A small network was shown many inputs. Here are its activations along a few directions, one row for each input.
Each table varies a few parts of the input and shows all the possible inputs, shuffled.
Descriptions start from the smaller parts, as in this example, which fits no table here: line(4) and (point or line(9) or (values(2) and ring(8))).
Shared parts are said once, and a part with two or three values counts as separate values.

Other details of the inputs shift rows strongly along two fixed directions, in all tables alike. That doesn't count.

Table:
x1: [ -2   5  -9 -19   0   8   1  28  10 -15   8 -12]
x2: [-47   2 -58 -14   2  48  36  23  59 -23   6  35]
x3: [ 36  35  28   0 -12 -34  -9 -11 -40  -6  23 -40]
x4: [ 43  36  14 -19  -2 -29 -29  -9 -44  -8  27  16]
x5: [ 42  38  32 -28   0 -42 -27   7 -47  -8  15 -15]
x6: [ -3  19 -15 -22 -13  16   6  24   4   1  -2   1]
x7: [ -7  17  -7   2  14  -2  24   4   8 -14   4 -20]
x8: [ 34  26  29   5   2 -44 -15 -18 -35 -22  37 -36]
x9: [-52  14 -53   4   7  47  57   8  53 -22 -11  10]
x10: [ -13 -110   51   18   -1   12  -47  -11    6   86  -73   21]
x11: [ -6   2 -11  11  14  16  19  13  11 -15  10 -23]
x12: [-51  -7 -50  14  -2  50  48  14  60 -33  10 -13]
x13: [ -8   6 -22  19  10  12  13  -8  14 -18  26   2]
x14: [ -18 -112   61   16   12    3  -45  -19   -1   87  -90   31]
x15: [  1  13 -18  -9 -24  12  -6   5  12  -5  20  16]
x16: [ 40  30  21   7   3 -33 -15 -11 -39 -22  41 -33]
x17: [-51  -3 -46   8   2  51  54  23  57 -29  -2 -19]
x18: [ 43  25  10  -5   0 -40  -4  25 -47 -11   5 -24]
x19: [ 32  48  22  -3  -7 -37  -6 -26 -42   5  11 -10]
x20: [-49  11 -55 -19  -3  53  42  28  50 -19 -10  27]
x21: [ 38  36  24   4 -17 -38 -15 -20 -40 -14  39 -35]
x22: [ -7  20 -18   6  18  12  22  -3   6  -8   0   6]
x23: [-42 -12 -53 -11  -1  52  29  39  65 -30  11   5]
x24: [-44  -9 -55 -11 -11  56  29  34  61 -32   6   3]
x25: [ -6  19 -13 -21   4   5   9  13   6  -8   1  19]
x26: [-53   9 -57  10   3  46  51  -2  57 -27   2  16]
x27: [ 35  39  20   8 -17 -40 -17 -33 -39  -8  39 -15]
x28: [-11  17  -6   2   3   4  25   0   6 -14  -5 -19]
x29: [ 36  35  15 -22   5 -22 -22   1 -43   0  11  12]
x30: [ 44  40  26 -18 -21 -43 -37 -16 -45 -20  34  -3]
x31: [ 40  37  33  -3   4 -48 -11 -10 -43 -20  30 -46]
x32: [ 37  46  24  -2   5 -53 -14 -36 -43 -17  33  -9]
x33: [-40  -8 -59   0   4  33  58  55  51 -25 -16  -6]
x34: [ -4   7  -8 -19 -10  12   0  22   5 -16   2 -13]
x35: [ -20 -103   53   48   10   -8  -36  -57    5   68  -56   24]
x36: [ -14 -120   49   24   -6   11  -53  -21   12   85  -66   29]
x37: [-44  14 -59 -18 -11  58  42  31  51  -6  -7  30]
x38: [ 38  43  13   3   8 -36 -13 -28 -42 -15  32  -3]
x39: [ -19 -113   56   23    6   -2  -50  -42    2   84  -79   56]
x40: [ 51  30  19 -18  -5 -30 -38   6 -44 -18  37 -18]
x41: [ 44  28  15 -12  -5 -27 -36  -5 -37 -12  35   7]
x42: [ 44  26  22 -21   1 -24 -32  16 -44  -8  21 -20]
x43: [ -19 -100   55   39   13    1  -22  -34    4   89  -79   14]
x44: [-39  -2 -62   1 -13  41  57  51  48 -14 -16  -4]
x45: [  1  12 -16 -19   9  19   3  30   0  -6  -1   3]
x46: [ 38  51  28  -7   9 -52  -9 -26 -47 -11  20 -15]
x47: [ -14 -105   44   31    6  -12  -19   -3   -2   68  -87   12]
x48: [ 42  46  17 -22 -24 -35 -28 -15 -45  -1  26  12]
x49: [ -9  24 -21   8  -9   5  19 -20  10  -5  14   9]
x50: [ -5  13 -13   6  18  13  24  10   6 -11   2 -14]
x51: [ -15 -109   59   50   22  -16  -40  -55    4   72  -51   24]
x52: [-43  -6 -56  -8  -2  49  28  26  65 -28  15  25]
Each input here is: line(4) and (point or (values(2) and ring(6))).
- Changing only the line(4) part turns x20 into x29. The same change can be made to x30. Which row results? => x41
- Changing only the line(4) part turns x51 into x13. The same change can be made to x46. Which row results? => x22
- Change only the line(4) part in x16. List by row number the other rows that result. => x8, x12, x21
- Change only the values(2) part in x16. List by row number the other rows that result. => x40
- Change only the values(2) part in x1. List by row number the other rows that result. => x31
- List by row number the other rows that have the line(4) part in common with x6. => x3, x10, x15, x19, x21, x27, x36, x37, x43, x44, x48, x49

Table:
x53: [-25 -82   5  -2  19  20  -8  28  29  49 -69  21]
x54: [ 21  39  -6   5  -3 -22  -1 -13 -23 -45  67 -22]
x55: [-67 -86  -2  43  34  44  35 -13  48  46 -74  27]
x56: [-14  66 -64 -40 -23  38  19  50  34 -69  63   0]
x57: [-19 -30   0  28  33  18  24   6  25  13 -26 -16]
x58: [ 37   1  39  22  12 -42 -28 -17 -53  -7  29 -32]
x59: [ 44  26  59   9   7 -67 -32 -64 -68  19   4  -2]
x60: [ 70  12  58 -31  -9 -58 -66   5 -72  -2  15 -21]
x61: [ 45  -3  55  26   2 -53 -49 -64 -47  20   9   3]
x62: [-22  57 -70 -33 -22  52  24  32  41 -46  38  20]
x63: [-41 -94  13   9   5  34 -14 -16  31  84 -81  65]
x64: [  8  58 -31 -35  -6   0  26  36   4 -23   2   4]
x65: [-37  37 -57  -1 -50  35  70  30  50 -38  23 -48]
- What do these inputs look like to the network? => point or (values(2) and ring(6))
- Change only the values(2) part in x60. List by row number the other rows that result. => x58
- Change only the ring(6) part in x62. List by row number the other rows that result. => x53, x56, x60, x63, x64
